A small network was shown many inputs. Here are its activations along a few directions, one row for each input.
In each table, some parts of the input vary, and every possible input appears once, in random order.
A made-up example of a description, with smaller parts first: ring(8) and (point or line(11) or (values(2) and line(6))).
Shared parts are said once, and a part with two or three values counts as separate values.
(in the rows, 128 means zero)

Other details of the inputs vary at random and push rows far along two fixed directions, the same in every table; ignore that.

Rows:
r1: [154 125 137 180 170 115  78 132  93 135  85 117  98]
r2: [ 85 118 129  93  76 128 142 147 189  78 158 176 160]
r3: [158  84  68 196 173 124  94 149 102 171  96 111  71]
r4: [ 72  63  88 110 108 132 186 149 180  42 117 194  70]
r5: [ 99 146 157  37  77 137 190 122 170  91 139 158 188]
r6: [101 147 147  75 116 128 185 178 196 107 148 145 223]
r7: [201 205 211 101 124 122  88 119  98 194 140  60 198]
r8: [147 124 112 153 143 136 101  69  90 152 110 120  82]
r9: [104 134 156  35  84 128 162 132 192  88 136 156 199]
r10: [153 170 158 105 140 138  64  72  99 180 140  76 159]
r11: [163 203 181  57 125  97  77  93  99 208 163  62 175]
r12: [ 76  76  78 159 138 140 210 179 183  60 118 194 106]
r13: [177 127 121 179 154 121 112 121  69 128 120 116  89]
r14: [ 93  58  70 149 132 141 177 201 201  69 115 204 114]
r15: [ 68  18  61 180 131 143 204 187 161  55 104 194  72]
r16: [ 90  84 126  98 110 131 181 188 177  96 133 151 186]
r17: [118 141 197  77 101 138 163 173 182  81 131 154 208]
r18: [169 103 116 219 154 136 111 123  85 132  98 124  40]
r19: [174 205 162  85 130 131 132 126  73 234 141  56 200]
r20: [ 64  43  72 159 109 133 169 152 171  46 135 226  39]
r21: [146  95  84 163 163 100  74 100 113 141  99 108  37]
r22: [130 101  92 187 159 150  88  73  85 136 112 123  46]
r23: [172 198 181  68 124 123  75  65 101 201 139  69 198]
r24: [153 219 171  87 103 117  64  84 101 192 160  52 195]
r25: [124 113  84 196 146 145  84  83  88 129 116 109  44]
r26: [167 225 211  97 137 122 112 109  61 191 120  71 194]
r27: [ 91 139 162  46  79 121 149 149 184 103 175 167 191]
r28: [157 137  90 175 163 129 129 133  93 181 114 114  93]
r29: [ 85 160 157  62  58 136 173 134 166  97 173 163 188]
r30: [135 105  90 170 155 109  98  97  87 149 123 122  23]
r31: [185 115 120 177 161 111  81 131  91 126 117 113 101]
r32: [111 155 199  80  95 148 192 162 159  85 133 156 196]
r33: [134  99  80 213 181 112 130 121  84 156 107 102  64]
r34: [125 120  79 201 133 129  85  88  89 132 120 113  42]
r35: [ 92 129 153  73 113 121 188 177 184 104 151 135 227]
r36: [132 127 106 165 142 135  61  91 111 138 124  95  91]
Each input here is: values(2) and (line(4) or ring(5) or ring(9)).
Q: The inputs of r15 and r16 match in every part but the values(2) part. If r30 is changed in the same way as r15 into r16, which row does it become?
A: r11
Q: Change only the ring(5) part in r12. List by row number the other rows that result.
A: r15, r19, r28, r33
Q: Change only the values(2) part in r8. List by row number the other rows that result.
A: r23
Q: Change only the values(2) part in r32. List by row number the other rows that result.
A: r17

Rows:
r37: [123  80  64 203 154 123 109 151 144 107 109 148  57]
r38: [140 149 146 144 127 143  95  95 100 152 131 107 128]
r39: [127 135 150 102 108 120 133 151 158  92 127 146 157]
r40: [122 136 116  99 115 140 162 149 155 122 143 150 158]
r41: [103 124 152 104 127 120 165 154 138 110 136 137 158]
r42: [135 136 127 119 131 107  90 106 106 162 148  99 127]
r43: [153 150 153 143 143 121 107 126  98 141 118  87 132]
r44: [ 94 127 140 108  97 140 135 139 145  98 145 129 159]
r45: [130 152 120 136 140 108 112 103 102 155 143  90 131]
r46: [129 150 138 122 125 129 110  90 101 162 128 103 109]
r47: [136 146 138 117 134 111  87 103 111 160 140 110 119]
r48: [145 141 144 130 141 119 133 118  92 170 119  94 121]
r49: [115 128 135  84 102 148 140 132 147 112 141 158 145]
r50: [121 122 128 103 114 144 142 133 155  97 129 171 123]
r51: [109 128 156 115 119 135 154 165 142 104 128 131 164]
r52: [150 152 115 126 136 113 121 115 120 179 133 100 123]
r53: [157 148 109 124 132 127 110 110 102 164 139 102 130]
r54: [107 129 145  97 100 137 120 144 160 103 140 146 150]
r55: [150 161 150 144 135 115 101 113 103 136 115  99 130]
r56: [156 141 151 152 145 134 118 123  91 160 122  99 141]
r57: [140 154 130 148 133 137 128 120 120 151 136 108 151]
r58: [143 154 119 132 148 102 109 120 119 171 142 101 132]
r59: [146 152 139 159 142 136 118 123  99 171 123 106 144]
r60: [130 117 145  84 112 122 162 147 150 111 130 140 145]
r61: [111 121 134 111 111 124 166 129 147  91 117 153 124]
r62: [128  74  66 191 157 136 128 148 121 124 100 166  52]
r63: [107 125 120  95 113 113 145 142 158 110 155 138 158]
r64: [123 142 131 130 132 114 101  97  96 155 144  94 125]
r65: [157 139 146  96 127 132 137 135 116 134 130 123 149]
r66: [117 113 135 103  95 143 132 137 152 109 151 145 164]
r67: [102 136 140  93 103 156 151 123 136 106 138 151 145]
r68: [138 158 119 137 138 120 132 107 110 173 129  95 122]
r69: [140 149 131 132 149 104 110 131 110 179 132 107 134]
r70: [123 152 142 128 136 118  98  95 101 153 136 104 118]
r71: [142 134 123 113 119 118 103 101 106 170 139  99 117]
r72: [129  80 101 169 161 107 119 146 120 124 114 140  73]
r73: [144 120 119 105 172 130  86  93 137 166  88  84 161]
r74: [151 153 140 115 129 117 103  98 118 163 125 114 109]
r75: [150 158 152 147 134 138  99  95 107 146 126 112 127]
r76: [153 146 140 135 147 136 129 121  81 164 120 102 129]
r77: [123  61  62 178 138 138 109 123 117 107 116 157  44]
r78: [147 146 127 126 137 114 122 126 110 187 123 107 125]
r79: [141 112 114 129 127 129 136 132 132 101 114 160 106]
r80: [149 143 112 120 127 112 113 106 113 170 138  96 123]
r81: [128 124 159 115 116 144 159 145 140  94 131 138 165]
r82: [107 124 138  80  97 133 143 128 157 118 140 151 136]
r83: [125 137 139 107 106 127 103 132 132 134 146 111 154]
r84: [176 137 149 137 141 125 103 122 103 152 125 102 138]
r85: [125 129 148  97 118 145 171 143 130  98 128 141 154]
r86: [162 152 148 136 132 131  88 103 118 153 129 118 128]
r87: [114 129 123 105 104 127 135 153 162 104 147 133 163]
r88: [131 126 123 115 174 137  97  86 127 159  83  78 161]
r89: [107  94  79 155 128 145 153 132 133  92 125 154  94]
r90: [138 144 153 121 143 109 128 122 105 135 130 102 137]
r91: [ 92 106 103 116 106 133 172 136 157  94 136 148 125]
r92: [118 123 146 101  99 147 128 134 157 108 144 155 156]
r93: [132 114 150 110 116 140 151 162 149 114 135 147 169]
r94: [119  80 111 157 138 127 131 172 146  95 112 153 100]
r95: [145 162 116 141 143 135 128 111  99 167 130 102 130]
r96: [126 151 171  73 108 127 170 133 133 124 135 116 173]
r97: [161 151 123 148 139 127 106 120 119 170 137 104 143]
r98: [100 133 136 105 113 133 177 148 146 130 128 143 152]
r99: [145 155 144 120 141 106  90 103 118 154 134 114 118]
r100: [116  81  89 194 158 107 121 121 121  84  99 156  44]
r101: [ 95  95 122 131 101 153 147 135 150  83 140 156 139]
r102: [124 114 129 102 110 116 155 137 156  97 120 159 123]
r103: [101 136 129 114 106 134 146 145 152  98 143 126 164]
r104: [147  71  88 200 147 125 107 129 130  89  97 165  55]
r105: [123 119 149  90 123 111 150 152 150 102 138 141 153]
r106: [147 149 124 152 132 133 109 104 102 154 138  94 141]
r107: [108 116 124 128 120 131 142 175 161 112 125 153 145]
r108: [121 131 146  92 116 105 143 139 155  98 135 151 152]
r109: [131  68  76 209 155 135 117 150 131 120 102 163  63]
r110: [138 165 152 142 135 127  91 106 112 142 122 103 122]
r111: [100 139 143 121 117 136 154 165 149 115 128 138 166]
r112: [132 161 148 131 143 113 101  95 108 148 131 108 117]
r113: [101  77  77 203 165 116 131 143 122 114 104 154  52]
r114: [143  82  94 167 154 133 127 144 110 126 106 147  72]
r115: [107 114 133 119 111 134 128 150 175  79 127 168 124]
r116: [104 141 150  93 105 135 157 119 153 107 131 148 136]
r117: [134  98 117 134 137 119 140 143 126 137 115 135  99]
r118: [138 161 144 119 129 142 122 101 109 139 126 124 126]
r119: [126 136 156 117 108 138 153 132 145  90 127 149 163]
r120: [ 96 141 128 110 123 121 163 142 155 113 147 137 159]
r121: [158 160 140 132 137 127 120 100  89 144 116 110 124]
r122: [110  67  66 189 140 146 120 115 108 100 112 152  43]
r123: [165 143 149 132 141 114  95 134 107 148 122  93 133]
r124: [ 91 121 137 122 106 144 131 138 152  88 131 148 131]
r125: [121 100 104 135 113 138 139 144 158  98 141 152 137]
r126: [102 145 132 121 115 135 153 154 159 107 138 131 164]
r127: [107 138 133 108 118 149 174 152 136 123 129 151 160]
r128: [102  63  70 184 135 131 124 112 118 106 111 145  36]
Q: What do these inputs look like to the network?
A: values(2) and (point or (ring(5) and ring(9)))
Q: The inputs of r49 and r67 match in every part but the values(2) part. If r97 is changed in the same way as r49 into r67, which row does it become?
A: r57
Q: The inputs of r104 and r119 match in every part but the values(2) part. If r92 is changed in the same way as r104 into r119, which row does it become?
A: r38
Q: Change only the ring(5) part in r104. List by row number the other rows that result.
A: r39, r79, r102, r108
Q: Change only the values(2) part in r117. List by row number the other rows that result.
A: r48
Q: Change only the values(2) part in r123. List by row number the other rows that result.
A: r43
